Each row below holds a small network's activations on one input, seen along a few directions.
In each table, some parts of the input vary, and every possible input appears once, in random order.
A made-up example of a description, with smaller parts first: ring(5) and (point or ring(11) or (values(2) and line(6))).
Shared parts are said once, and a part with two or three values counts as separate values.
In the rows, zero is written as 128.

Other details of the inputs shift rows strongly along two fixed directions, in all tables alike. That doesn't count.
These rows show it; all are for the same input, with only those details redrawn:
[ 98  97 119 132 123 150 156 136 104 118 154  92 148 145 123 127]
[128 116 169 148  97 154 176 147 128  92 121  91 182 138 131  73]
[174 114 119 101 172  98 116 140 119 119  97 146 130  73 138 129]
[175 119 128 107 162  99 123 141 123 112  98 141 139  84 140 112]
[154 125 170 143 117 134 168 153 131  86 100 115 173 120 139  71]
[130 110 124 121 140 133 142 137 114 116 131 109 143 120 127 116]
[101 101 111 127 127 147 148 130 101 122 153  93 145 144 124 128]
[ 78  83  67 109 152 143 128 116  82 149 179  93 114 143 116 176]

A family of inputs:
R1: [ 73  91 124 153 109 147 127  98 110 126 177  57 140 157 112 127]
R2: [181 135 127  92 170  77 113 154 142 145  73 204 116  94 145 107]
R3: [ 80 168  64 132 122 138 119 116 111 154 201 120  82 134 137 197]
R4: [152 161 137 121 120 127 121 109 162 118  92 177 126 135 121 138]
R5: [157 101  84  83 194  81 101 115 120 154 104 187 111  72 115 147]
R6: [136 128 203 181 100 111 131 130 161 125  92 133 143 135 115  64]
R7: [124 136 173 153  91 131 136 158 133 140 120  91 134 164 144 102]
R8: [113 138 172 147  88 171 178 167 123 114 128  87 162 181 142  76]
R9: [125 142 134 154  72 194 140 117 144  97 130 101 133 177 140 119]
R10: [155 121 181 151 127 102 125 116 162 101  79 151 160  94 112  54]
R11: [161 198 127 128 139  98 113 123 154 135 114 206 105  77 144 128]
R12: [ 81 148  99 108 126 131 113  96 131 164 179 156 103 136 115 202]
R13: [135 105  79  91 181 108 103 125  96 141 130 131 110  95 127 162]
R14: [ 89 129  82 115 122 155 114 105 120 138 173 107  92 169 118 220]
R15: [118 119  82 122 121 174 100  92 138 148 150 154  93 157 110 172]
R16: [169 138 194 167 111  89 107 145 158 109  74 113 133 100 139  79]
R17: [ 72 121 158 156  85 157 143 132 126 170 154 103 134 201 116 107]
R18: [169 185 101  87 161  78  88 128 135 132 123 170  77  84 138 193]
Describe the family of inputs behind these rows.
> values(2) and (line(4) or ring(5))
Changing only the values(2) part turns R5 into R13. The same change can be made to R6. Which row results?
> R16
Which other rows does R9 become when the line(4) part takes its other values? List them by row number.
> R3, R14, R18

A family of inputs:
R19: [108 154 213 188  46 187 184 129 161 106 132 109 180 164 136  47]
R20: [ 62  62  76 132 147 139  83 101  85 175 179  86  96 158 103 179]
R21: [121 122 176 154 119 105 150 147 125 107 118  93 154 120 127  86]
R22: [ 86 116  73  79 159 120  91 106 113 193 168 153  86 138 113 207]
R23: [ 86  81  36  78 194 112 106 131  58 183 183 106  95 123 126 204]
R24: [160 117 144 126 153  77 101 141 129 137 100 117 123  83 144 103]
R25: [ 68  63 112 152 100 191 152 101  98 132 173  68 146 188 102 122]
R26: [143 127 169 141 131  95 137 169 131 124  92 111 150 117 141  78]
R27: [104  74  34  72 192 129 111 127  74 161 164 124 109 120 123 190]
R28: [129 125  18  82 199  87  44  90 102 189 161 181  41  82 127 222]
R29: [143 108 142 122 134 141 169 138 118  83 113 115 179 116 125  84]
R30: [158 169 211 160  50 163 161 134 162  75  94  96 167 161 147  63]
R31: [191 155 120 124 154  93  87 137 155 129 105 175  96  73 146 141]
R32: [106 128  43 102 154 134  69 102 106 165 171 115  69 122 133 223]
R33: [204 153 150 111 139  86  97 136 168 120  89 179 108  84 148 125]
R34: [ 82 123 150 134  87 164 138 102 133 150 165 114 133 172 115 130]
R35: [ 52 140 139 178  62 194 184 128 116 126 174  96 146 207 121  96]
R36: [211 166 138 100 171  49  92 125 160 109  55 219 116  58 144 122]
R37: [218 165 135  95 170  56  97 140 162 126  48 217 105  74 147 113]
R38: [ 70 144 158 187  57 195 185 133 129 102 180  88 155 183 113 117]
R39: [203 179 177 116 124 107 133 152 175  90  56 151 135 112 154  95]
R40: [179 112 150 128 175  68  97 132 143 117  67 153 122  74 120 109]
R41: [ 40 134 151 192  33 223 203 144 123 120 199  62 156 231 114 111]
R42: [199 170 173 129 119  92 130 145 172  94  71 172 141  89 134 106]
R43: [152 162 162 133 124 128 138 141 155 133  97 164 136 112 133  97]
R44: [109 147  92 134 142 121 120 112 131 133 147 155 116 120 126 150]
R45: [103  96 119 120 125 142 146 132  85 134 169  75 143 138 132 115]
R46: [188 164 184 112 137  85 125 125 170 112  67 190 143  80 137 102]
R47: [146  78  49  65 199 106  87 113  86 149 141 140  99  79 130 174]
R48: [ 51  77 131 166 105 171 145 128 100 149 166  62 139 204 101 124]
R49: [164 129 162 120 143  99 161 153 117  93 101 117 166  86 142  77]
R50: [161  99 133 124 144 125 140 143 131 113  77 142 149 118 123  92]
R51: [150 161 117 127 137 120 119 127 145 107 114 135 114 102 139 154]
R52: [165 168 218 170  61 149 183 166 174  87  88 128 177 162 136  54]
R53: [200 179 146 121 141 106 115 157 158 101  62 164 117  84 161 111]
R54: [ 67  49   4  85 202 127  80  82  75 175 185 115  85 129  84 242]
R55: [ 46 137 155 170  70 195 174 115 126 129 183  98 161 182 109 118]
R56: [ 87 143 133 135  89 164 145 113 127 108 159  87 135 175 120 155]
R57: [ 81 120  96 126 104 149 114  95 111 155 180 119 106 171 116 156]
Changing only one part turns R28 into R35. The same change can be made to R25. Which row results?
> R50
Describe the family of inputs behind these rows.
> values(3) and (ring(5) or (values(2) and line(4)))
A walk changes only the line(4) part. It starts at R30 and steps to R33. List the rest of the walk in order.
> R57, R34

A family of inputs:
R58: [125 141  78 109 148 139 106 106 126 123 167 142 104 102 124 186]
R59: [128 157 132 122 118 124 160 149 134 134 136 168 133 139 143 122]
R60: [117 120  74 109 143 128  58 109 130 181 143 118  65 160 118 217]
R61: [129 121  73 103 169 115  99 112 101 122 135 112 106 110 123 178]
R62: [175 148 144 107 176  54  81 155 136 159  90 153  90  74 146 142]
R63: [222 198 168 115 134  60 113 172 171 114  60 168 120  62 172 104]
R64: [ 83 144  94 140  99 174 148 120 109 111 179  86 118 155 135 159]
R65: [162 130 193 164 113 106 142 152 145  99  76 112 159 109 136  37]
R66: [143 152 207 149 102 107 154 135 156 122  96 152 164 112 132  51]
R67: [ 28 103 110 156 117 147 122  94 103 173 206  94 119 164  89 172]
R68: [174 116 152 115 162  97 133 159 130 136  76 173 141  97 134  77]
R69: [161 122 196 151 111 115 150 143 145 106  85 140 172 114 128  27]
R70: [ 80 110 112 138  93 184 141 111 138 160 152 131 116 212 107 148]
R71: [106 156 161 144  68 203 210 153 129  93 141 119 176 176 145  89]
R72: [ 44 128  91 153 101 158 134  99 108 148 214 106 120 158 108 188]
R73: [167 130 198 151 106 112 135 173 144 113  80  99 158 117 149  50]
R74: [203 114 147 113 160  89 120 159 132 104  67 117 131  87 152 101]
R75: [173 113 183 136 115 123 166 132 143  85  78 130 186 117 139  40]
R76: [162 120  75  81 176  94  45  80 142 177 110 200  69 101 116 200]
R77: [141 104  73  92 179 105  90 104 111 118 132 149 103  78 115 197]
R78: [109 143 201 178  90 121 154 149 147 110 125 105 148 146 129  66]
R79: [173 109 131 124 177  76  87 123 135 132  87 166 113  52 120 120]
R80: [140  83  64  98 192  91  82 119  96 137 121 120  98  94 125 172]
R81: [ 77 105 102 117 116 171 157 106  97 117 176  96 141 164 106 144]
R82: [126 142  57  93 158 138 100 129 104 154 179 108  76 126 150 214]
R83: [129  78  83 116 175 119  99 107 112 125 137 121 123  98 109 161]
R84: [117 156  83 121 148  94  97 119 121 152 155 140  93 109 133 183]
R85: [ 78 105 100 111 117 177 175 131  91 127 170 104 146 182 113 145]
R86: [152 134 162 155 102 139 103 103 181 111  87 157 128 128 115 118]
R87: [106 156 163 147  63 196 190 127 135  86 154 110 172 164 139  85]
R88: [ 29 110 102 129 121 156 147 117  84 195 195 114 123 190 105 160]
R89: [234 157 117 106 176  54  39 119 184 129  31 207  76  59 138 140]
R90: [105  97 168 148  92 185 202 148 122  99 117  92 196 182 131  52]
R91: [118 138 172 151  70 171 184 158 126  80 131  52 170 175 137  85]
R92: [ 64 138 113 139  95 156 157 106 113 147 193 119 128 167 119 151]
Describe the family of inputs behind these rows.
> line(5) and (point or ring(6))
Which other rows does R74 become when the line(5) part takes its other values? List them by row number.
> R75, R80, R83, R90
A walk changes only the line(5) part. It starts at R91 and steps to R61. List the rest of the walk in order.
> R77, R81, R85

A family of inputs:
R93: [ 30 134 130 146  83 168 149 116 109 165 217  86 126 185 108 175]
R94: [114 131 124 143 119 143 127 136 126 116 129  90 119 159 128 150]
R95: [237 168 155 130 137 102 101 147 166  94  54 160 119  59 170  74]
R96: [183 111 134  84 189  66 110 149 123 139  73 169 130  66 140 104]
R97: [128 142  51  73 193  72  59 119 116 201 147 187  56  90 130 232]
R98: [175 144 129 118 171  86  96 137 160 160  76 222 105  78 128 111]
R99: [118 104 183 152 107 125 151 143 127 117 116  77 166 138 127  74]
R100: [ 72 115  90 128 101 165 119 119 113 148 175  82 101 200 118 190]
R101: [161 161 197 164  88 129 155 166 144  95 100  96 156 125 160  56]
R102: [ 43  86  73 145 128 163  99 101 108 202 192 120  84 185  94 184]
R103: [179 175 157 124 121 121 158 155 141  87 102 148 152  93 160  86]
R104: [222 127 176 116 158  74 107 145 160  87  36 142 150  58 144  77]
R105: [136  96  82  88 174 110 103 109 111 130 128 126 121  96 119 172]
R106: [ 28  80 115 135 113 159 158 122  81 159 202  59 151 179 107 142]
R107: [216 108 149 102 181  68 103 156 135 131  45 165 133  71 141  76]
R108: [235 170 165 123 141  88 105 156 162  83  50 147 128  61 168  87]
R109: [195 134 106 119 179  84 101 124 139  94  78 170 121  46 129 126]
R110: [123 128  85  99 156  95  84 136 119 174 136 134  76 136 132 192]
R111: [ 71 131  98 115 119 137 134 137 106 168 174 116 107 177 126 173]
R112: [124  95 202 173  61 193 193 145 131  82 106  66 200 193 124  26]
R113: [143 152 136 148  86 179 158 128 136  94 136 113 144 137 151  91]
R114: [115 161 233 193  26 184 179 133 171  77 128  76 178 180 126  71]
R115: [142  98 144 127 111 166 170 132 123  97 108 113 174 154 124  77]
R116: [193 171 179 125 137  71  94 143 170 129  79 162 114  72 141 123]
R117: [ 63 128 115 152  86 192 172 125 111 109 175  72 142 202 117 153]
R118: [155 131  23  64 202  96  62 111 101 153 148 153  63  73 141 233]
R119: [ 92 129 147 150 100 126 108  95 139 152 144 124 117 157 115 121]
R120: [132 148  88 112 136 145 131 126 112 136 158 145 111 110 148 138]
R121: [ 66  77  98 146 123 154 120 105  98 132 183  64 123 167 102 166]
R122: [118 109 181 169 106 122 149 142 132 108 122  86 159 139 122  76]
R123: [ 27  85 111 151 112 155 156 120  84 151 210  67 143 180 102 146]
R124: [140  83  38  44 225  82  82 113  86 169 134 171  88  76 120 205]
R125: [175 151 191 164 128  91 155 160 146  88  71 149 167  73 139  37]
R126: [ 59 108 117 166  76 215 160  98 134 134 174 119 139 206  97 131]
R127: [105 147 224 197  27 181 168 102 170  82 118  95 178 194 120  41]
R128: [138 158 150 133 117 121 147 157 123 121 130 119 139 115 155  99]
R129: [193 187 190 124 102 115 172 165 172  79  64 173 160 118 154  67]
R130: [159 174 228 176  61 133 161 157 178 101  82 125 161 148 148  52]
R131: [ 58 104  55 131 127 161 100 113  80 188 217  78  79 162 131 187]
R132: [129 147 102 105 135 127 102 103 140 135 149 144 102 113 118 201]
R133: [129 131 184 157  99 139 188 140 138  76 119 117 186 132 124  61]
R134: [122 150 166 152  76 155 144  88 161  97 120 142 151 154 119  94]
R135: [ 85  79  37  98 177 125  93  91  89 149 184 113  95 124 101 222]
R136: [198 175 154 105 148  73 106 107 171 110  66 225 126  65 136  98]
R137: [ 42  68 101 128 117 174 164 128  72 168 194  78 149 197 106 126]
R138: [ 45  93 132 189  90 166 155 124  94 131 188  51 144 176 105 112]
R139: [ 49 124  95 133 126 146 144 138  91 161 188  90 114 179 119 175]
R140: [218 148 169 143 139 105  99 133 191 111  34 202 122  83 132  76]
R141: [112  92  55 125 177 109  74 105  97 144 152 114  86  97 108 190]
R142: [ 50 120 137 169  86 168 159 142 105 139 177  53 132 207 120 137]
R143: [192 163 114 105 166  84  99 150 133 143 100 178 102  56 165 110]
R144: [161  75  56  57 233  52  46 123  95 187 110 155  70  65 126 196]
R145: [ 22 119 120 150  84 163 137  86 109 169 205 107 125 197 102 145]
R146: [147  98 100  88 168 122 138 132 106 134 116 155 140 113 124 121]
R147: [204 163 111  86 158  90 102 137 158 111  70 185 104  91 146 153]
R148: [196 119 177 115 129 123 156 141 149  74  56 141 174 101 139  61]
R149: [194 182 181 137  95 129 146 136 183  83  68 169 149 113 147  93]
R150: [ 92  98 104 106 146 133 144 119 100 133 160 110 144 129 115 148]
R151: [140 162 114 106 134 120 125 125 143 136 128 175 113 117 134 163]
R152: [130 116  32  78 206 103  67  98 123 190 138 223  62  89 108 213]
R153: [118  96 213 171  59 186 192 141 134  76 108  57 198 186 127  35]
R154: [149 163 108  90 159  94 101 117 140 142 135 180  99  81 126 190]
R155: [132 167 179 152  92 150 193 158 143  80 110 122 170 153 139  78]
R156: [ 70 122  99 140  94 171 114 105 122 154 181  92 102 189 116 193]
R157: [129 110  28  87 218  78  77 108  91 156 150 173  79  57 113 209]
Describe the family of inputs behind these rows.
> ring(5) and (values(2) or line(5) or line(6))
Changing only the ring(5) part turns R113 into R143. The same change can be made to R147. Which row results?
> R111
Which other rows does R145 become when the values(2) part takes its other values? List them by row number.
> R98
A walk changes only the ring(5) part. It starts at R154 and steps to R93. List the rest of the walk in order.
> R116, R114, R132
Which other rows does R146 become when the ring(5) part takes its other values? List them by row number.
> R107, R112, R115, R137
